A small network was shown many inputs. Here are its activations along a few directions, one row for each input.
Each table varies a few parts of the input and shows all the possible inputs, shuffled.
A made-up example of a description, with smaller parts first: values(3) and (point or ring(11) or (line(4) and ring(8))).
Shared parts are said once, and a part with two or three values counts as separate values.
In the rows, 128 means zero.

Other details of the inputs vary at random and push rows far along two fixed directions, the same in every table; ignore that.

Rows:
R1: [191 145  56 162 205  44 193 163 167 174 109 183]
R2: [145 131 118 108 106 148 128 147 115  93  93 127]
R3: [102 111 146 111 110 138 131 148 120 147 132 128]
R4: [113 119 139 122 133 144 119 129 127 152 151  96]
R5: [109 141 139 135 118 120 116 128 141 154 133 133]
R6: [105 127 143 147 124 113 115 120 130 143 151 124]
R7: [198 135  50 173 199  49 194 153 165 162 109 173]
R8: [154 126 126  92 149 140 116 105 101  89  86 120]
R9: [108 127 146 139 143 125 125 127 145 162 151 115]
R10: [167 160 118 118 115 149 126 139  95  58  94 140]
R11: [152 142 120  86 122 152 127 131 131  94 106 119]
R12: [108 104 134 132 156 113 127 126  97 164 109 130]
R13: [ 99 128 136 143 121 111 116 119 142 158 145 138]
R14: [109 122 145 114 131 145 122 129 125 147 150 100]
R15: [108 125 135 158 127 131 119 139 114 161 148 126]
R16: [105 106 136 108 120 144 124 116 134 144 149 107]
R17: [152 134 118  90 107 142 135 143 109  62  92 140]
R18: [112 113 143 142 137 122 130 113 144 143 152 116]
R19: [ 98 113 153 137 135 129 121 118 137 143 158 112]
R20: [ 92 110 156 138 137 137 105 114  81 153 124 129]
R21: [153 159 123 104 107 133 120 119 126  58  96 146]
R22: [156 138 119  96 109 146 131 152 114  81  87 136]
R23: [109 127 147 151 115 122 119 115 127 145 148 117]
R24: [116 125 140 142 140 129 121 124 145 151 145 113]
R25: [100 110 146 135 116 142 123 146 110 147 138 104]
R26: [110 118 136 109 122 151 117 129 135 149 136 103]
R27: [102 112 134 108 140 126 129 128 141 166 157 119]
R28: [ 91 131 146 143 108 129 105 124 139 162 139 122]
R29: [155 139 122  90 132 145 132 125 116  71 121 117]
R30: [102 130 144 142 102 133 107 118 135 149 133 122]
R31: [104 136 155 134 116 126 115 124 123 143 147 120]
R32: [102 118 155 129 133 132 122 119 136 138 157 114]
R33: [159 148 114 121 114 142 126 128  92  50 103 141]
R34: [115 132 138 155 123 118 117 120 133 152 142 119]
R35: [107 106 162 127 148 137 105 105 120 141 125 118]
R36: [100 108 140 123 139 132 125 122 125 154 166 104]
R37: [102 111 142 143 102 144 118 128 113 149 147 130]
R38: [150 137 123 107 116 145 126 109 139  72 105 130]
R39: [104 118 142 140 127 134 121 116 154 169 145 115]
R40: [104 133 144 155 125 120 112 126 132 161 146 117]
R41: [103 124 139 135 116 129 126 140 121 162 144 145]
R42: [ 99 113 140 153 118 132 124 125 106 141 153 124]
R43: [104 118 137 133 134 125 126 117 152 147 145 128]
R44: [103 114 144 139 128 131 127 114 153 162 147 119]
R45: [108 120 145 110 133 140 128 129 125 151 157 103]
R46: [191 149  59 161 196  57 181 164 159 159 105 172]
R47: [112 112 133 134 139 135 128 124 134 168 156  98]
R48: [169 140 110  89 114 158 127 121 129  74  95 115]
R49: [149 144 127  96 123 143 128 116 138  66 103 135]
R50: [110 119 133 163 123 130 123 134 115 161 148 123]
R51: [174 137 113  97 124 151 133 118 115  65 110 109]
R52: [110 117 146 149 134 131 123 118 145 157 153 106]
R53: [ 91  96 143 122 110 133 126 143 117 146 141 124]
R54: [154 153 120 111 101 148 120 140 105  79  95 147]
R55: [171 147 115 128 108 149 132 124  95  52  98 135]
R56: [ 99 120 138 133 116 126 121 137 116 150 146 146]
R57: [107 105 139 125 134 133 127 118 126 148 162 100]
R58: [112 114 127 146 116 123 127 129 124 146 142 142]
R59: [152 148 125 125 110 128 122 112 120  69 108 128]
R60: [111 129 136 145 112 121 120 116 141 151 136 130]
R61: [146 150 131 102 120 149 123 121 139  87 101 128]
R62: [164 139 108  80 121 149 128 121 125  57 100 127]
R63: [100  93 132 133 118 122 138 138 129 160 141 127]
R64: [151 146 120 118 103 131 120 113 130  72  99 141]
R65: [151 152 128  97 121 144 129 118 139  82 102 133]
R66: [102 115 137 149 105 140 113 132 119 164 146 129]
R67: [109 102 130 138 118 130 129 145 129 168 135 120]
R68: [114 115 152 137 125 140 124 112 135 135 150 106]
R69: [103 122 138 147 131 120 128 136 109 149 154 136]
R70: [163 130 111 111 114 140 142 132 102  50  93 128]
R71: [198 153  49 135 210  51 185 143 193 182 116 176]
R72: [115 126 128 147 118 130 118 140 125 160 137 137]
R73: [ 96 108 141 129 128 125 134 143 113 147 149 120]
R74: [107 104 135 150 128 129 133 142 119 166 145 110]
R75: [167 134 110  89 117 151 133 117 130  78 105 119]
R76: [108 126 141 146 127 124 130 139 113 158 151 137]
R77: [158 165 124 102 104 135 122 121 126  68  92 145]
R78: [164 127 111 103 103 148 138 138 114  66  85 134]
R79: [208 154  48 187 245  10 167 126 179 188  92 204]
R80: [209 163  50 170 228  29 192 141 203 176 118 187]
R81: [ 93 102 142 133 122 131 129 139 108 143 150 114]
R82: [159 159 125 113 117 127 122 121 118  56 103 137]
R83: [ 98 133 153 143 118 126 113 129 128 157 147 117]
R84: [148 148 125 108 118 152 119 118 142  82  98 126]
R85: [153 142 114 113 104 144 122 132 104  60 101 151]
Description of these inputs: ring(5) and (point or (values(2) and ring(8))).
Changing only the ring(5) part turns R63 into R64. The same change can be made to R53. Which row results? -> R13
Changing only the ring(5) part turns R66 into R48. The same change can be made to R33. Which row results? -> R36
Changing only the ring(5) part turns R24 into R15. The same change can be made to R32. Which row results? -> R69
Start at R81 and move only the ring(8) part, one step at a time. The first step leads to R73. Which rows follow, in order? -> R1, R46, R25, R74, R7, R70
Which other rows does R73 become when the values(2) part takes its other values? List them by row number. -> R17
Which other rows does R38 become when the values(2) part takes its other values? List them by row number. -> R18
Which other rows does R72 become when the ring(5) part takes its other values? List them by row number. -> R2, R26, R28, R84
